These are the activations of a small neural network, seen along a few directions. Each row is one input.
In each table, some parts of the input vary, and every possible input appears once, in random order.
Descriptions start from the smaller parts, as in this example, which fits no table here: one of 8 places around a ring, together with either a single point or one of 11 places along a line or (one of 3 separate values, together with one of 4 places along a line).
Shared parts are said once, and a part with two or three values counts as separate values.
(in the rows, 128 means zero)

Other details of the inputs shift rows strongly along two fixed directions, in all tables alike. That doesn't count.

Rows:
R1: [139 136 127 122 129 136 151 128 155 139 160 135 156 132]
R2: [129 112 172 164 100  92  96 120  96 148 103 121  86 134]
R3: [ 85 124  90 107 176 133 174 121 180 163 217 117 146 203]
R4: [117 152  85  71 170 156 155 138 156  69 152 151 164 110]
R5: [111 158 106 118 138 157 174 148 171 116 115 112 149 115]
R6: [ 97 139 150 104 135 134 138 125 168  91 124 132 152 136]
R7: [155  97 149 139 107 127 114 120  80 143 113 135  90 137]
R8: [141 136 149 142 111 105 103 130 126 149 122 104 143 110]
R9: [112 149 116 128 125 165 154 139 130  66  81 128 149  89]
R10: [121 133 138 127 117 104  96 130 120 109 101 127 111 123]
R11: [124 130 161 145 106  90  90 125 136 149 107  95 133 129]
R12: [134 131 155 112 117 139 133 122 113 100 113 148 130 124]
R13: [117 153 147 144 102 143 133 138 134 100  57 119 143  73]
R14: [148 123 112 135 138 133 137 115 115 143 152 147 122 123]
R15: [135 114 126 115 115 113  96 143 109 107  99 127 103 127]
R16: [130 107 151 117 109 125 113 140 104 106 101 130  98 134]
R17: [148 103  78 131 156 121 122 133  98 162 175 135  93 144]
R18: [118 106  87 164 161 111 160 108 132 249 241 121 110 223]
R19: [133 147 129  99 133 152 145 127 154  98 134 150 169 104]
R20: [144 122  89  65 158 179 169 132 147  63 145 159 154 112]
R21: [147 103 113 174 114 148 118 139  87 129  92 111 100 115]
R22: [130 142 133 128 132 115 109 126 135 132 125 127 151  98]
R23: [124 127 161 164 104  78  74 115 115 163 100 105 106 125]
R24: [132 126 152 158 119 115 119 109 112 179 141 135 114 152]
Each input here is: one of 4 places along a line, together with either a single point or one of 5 places around a ring.
Changing only the place on the line of 4 turns R19 into R1. The same change can be made to R22. Which row results?
> R8
Which other rows agree with R12 in the place on the line of 4? List them by row number.
> R2, R4, R9, R10, R14

Rows:
R25: [119 133 133  92 150 119 129 122 165 121 156 128 154 144]
R26: [139 125  77 111 163 137 132 128 119 125 175 145 135 130]
R27: [157 129 130  79 127 163 155 131 138  80 129 159 147 120]
R28: [168  97 137 170 103 124 113 127  75 173 109 117  90 112]
R29: [108 110 168  68 108 131  99 148 109  12  47 143  99 128]
R30: [125 136 136 174 103 107 105 131 113 155  87 105 105 113]
R31: [157 101  79 167 136 127 116 127  88 166 140 118  92 118]
R32: [137 125 149 194 108  83  87 115  81 187 125 124  93 121]
R33: [109 136  96  99 159 171 191 119 157 114 185 150 150 161]
R34: [110 136 110 106 143 143 153 146 166 123 142 115 153 149]
R35: [112 129 103 126 158 131 151 112 136 158 192 150 127 156]
R36: [128 124 122 168 109  94 102 139 124 170 113  96 100 127]
R37: [102 141  89 127 160 115 135 117 144 168 193 125 124 160]
R38: [119 151 170 119 103 148 136 142 144  77  53 120 161  92]
R39: [169 123 171 110 103 122  99 131 108  96  81 159 135  86]
R40: [123 140 168 116 116 114 114 117 139 114 105 137 148 112]
R41: [114 146 112 131 132 153 140 132 138  84 101 120 139  94]
R42: [122 150 156  94 118 114 108 143 154  85  96 116 159  97]
R43: [130 128 143 166 112 139 143 126 105 152 103 123 113 115]
R44: [108 123  98  88 164 153 165 130 180 122 196 126 163 182]
R45: [132 105 143 182 116 103 116 102 104 207 158 111 100 172]
What do these inputs look like to the network?
> either a single point or (one of 4 places along a line, together with one of 5 places around a ring)
A walk changes only the place on the ring of 5. It starts at R28 and steps to R31. List the rest of the walk in order.
> R26, R39, R27
